Each row below holds a small network's activations on one record, seen along a few directions.
Records have a field called BOFU. Each example row is followed by its value.
Records without BOFU are marked none.
The largest differences between rows may come from other fields.
In the rows, zero is written as 500.
Strong random noise was added to every row along 5 fixed directions; ignore it. To show where, here is one row again and again, with new noise each time:
[523 564 587 359 546 510 491 417 519 425 391 533 364 494 647 486 382 586
 580 498 554 444 496 371 562]
[548 528 672 325 592 558 395 642 515 492 450 552 424 530 699 458 202 595
 691 504 545 392 514 277 544]
[493 494 622 528 446 463 518 540 465 367 460 533 518 498 417 375 481 536
 433 485 493 533 468 476 492]
[802 601 340 716 752 529 433 474 477 485 743 397 620 458 509 755 509 436
 430 489 613 381 595 705 684]
[570 509 676 537 550 519 398 610 446 424 508 521 492 497 459 446 354 534
 526 501 539 494 511 439 511]
[441 524 621 275 454 480 528 526 541 433 351 573 401 526 700 398 369 614
 639 489 498 434 488 272 528]
[574 559 474 586 495 428 526 407 473 399 507 480 499 462 493 572 641 506
 466 486 537 490 563 546 584]

[423 508 588 412 518 533 471 483 514 463 466 592 469 533 510 402 330 586
 559 543 472 473 448 413 506] => nukov
[566 610 383 359 734 579 520 278 591 515 482 507 391 481 651 581 382 599
 512 527 599 343 457 497 647] => punog
[439 461 730 608 502 573 427 480 375 416 440 512 407 486 279 359 438 514
 439 476 505 609 430 505 416] => nomu
[449 467 722 536 503 497 396 684 450 437 488 556 516 513 386 320 406 581
 531 508 501 496 483 386 464] => punog
[518 522 477 516 732 504 550 649 496 459 607 498 552 560 557 405 351 515
 548 506 491 357 439 440 571] => fuv
[430 436 693 650 308 371 356 782 390 579 528 566 572 435 365 562 674 523
 765 551 417 642 705 324 400] => pudi
[429 320 484 429 206 417 567 777 551 581 496 524 707 515 535 466 578 483
 508 485 359 594 550 414 406] => gal
[376 519 529 479 336 363 557 635 508 460 481 502 572 529 508 455 647 545
 620 466 419 511 558 371 506] => fud
[511 488 365 616 557 500 587 714 506 478 682 447 745 540 385 458 501 489
 415 503 444 484 485 615 500] => fud
[419 520 503 445 474 500 637 329 566 409 412 496 443 495 499 336 522 522
 414 491 502 507 394 539 494] => none
[459 436 369 489 553 459 582 810 542 571 728 560 757 566 614 481 503 477
 662 505 433 320 563 368 611] => fuv
[441 450 369 424 486 513 576 731 567 561 588 491 673 556 561 501 438 553
 578 518 410 438 525 457 457] => fud
[562 548 450 352 573 548 505 501 574 509 497 447 527 593 643 414 293 482
 395 432 548 458 370 548 542] => none
[616 592 371 532 757 556 574 415 513 467 596 453 507 467 539 560 425 525
 440 530 549 436 436 606 574] => pudi
[375 496 572 482 397 426 655 478 439 358 442 540 543 524 463 328 612 501
 403 460 484 537 465 502 499] => gal
[408 428 587 526 431 442 486 724 477 523 514 503 609 521 499 412 610 522
 564 504 432 506 555 422 498] => punog
[630 480 436 510 540 534 430 427 485 572 505 437 454 444 564 724 517 465
 512 552 538 552 597 554 512] => gal
[610 537 537 608 661 569 411 420 443 455 565 484 452 496 399 543 367 516
 467 505 577 443 490 543 573] => nomu
[575 521 511 498 638 585 422 490 485 486 537 476 458 515 541 493 328 518
 456 484 495 476 468 555 498] => nukov
[590 488 562 428 638 638 490 541 489 489 549 446 511 583 513 373 184 468
 320 387 528 460 354 568 519] => nomu
[463 463 472 739 527 540 426 353 421 511 483 568 407 314 304 689 699 489
 608 626 534 579 562 554 431] => none
[580 628 244 359 705 542 665 289 606 486 591 506 533 497 681 594 441 559
 472 502 533 303 419 555 654] => pudi
[605 513 386 475 618 540 434 492 532 585 585 448 495 505 698 672 447 479
 560 530 499 455 591 533 592] => nukov
[540 525 654 530 606 510 390 489 428 384 511 518 393 522 424 397 358 503
 487 483 534 454 441 408 516] => fuv

Which value of BOFU does each new row have?
[643 526 543 594 701 515 386 677 451 442 695 471 588 550 479 463 331 451
 492 459 524 351 499 478 598] => fuv
[408 540 498 476 440 432 617 670 493 427 578 481 678 579 513 362 567 495
 495 382 427 433 468 472 527] => fud
[442 501 623 492 538 558 474 402 446 472 417 543 347 483 428 451 412 558
 554 554 585 553 476 410 537] => nomu
[501 551 505 675 602 379 576 707 403 426 717 489 728 563 437 399 621 409
 512 403 454 351 499 511 622] => fuv
[436 454 607 218 405 496 431 567 586 587 327 552 399 519 705 439 362 613
 623 485 435 471 487 259 450] => punog
[536 399 489 636 551 557 482 846 452 551 666 492 738 547 391 421 379 501
 503 461 424 446 501 533 437] => nomu
[635 537 469 657 605 484 427 580 466 567 673 442 560 428 509 697 589 465
 587 516 554 521 624 531 579] => pudi
[319 502 377 223 536 470 814 488 604 440 450 603 557 593 645 216 390 573
 452 420 393 358 299 378 512] => fuv
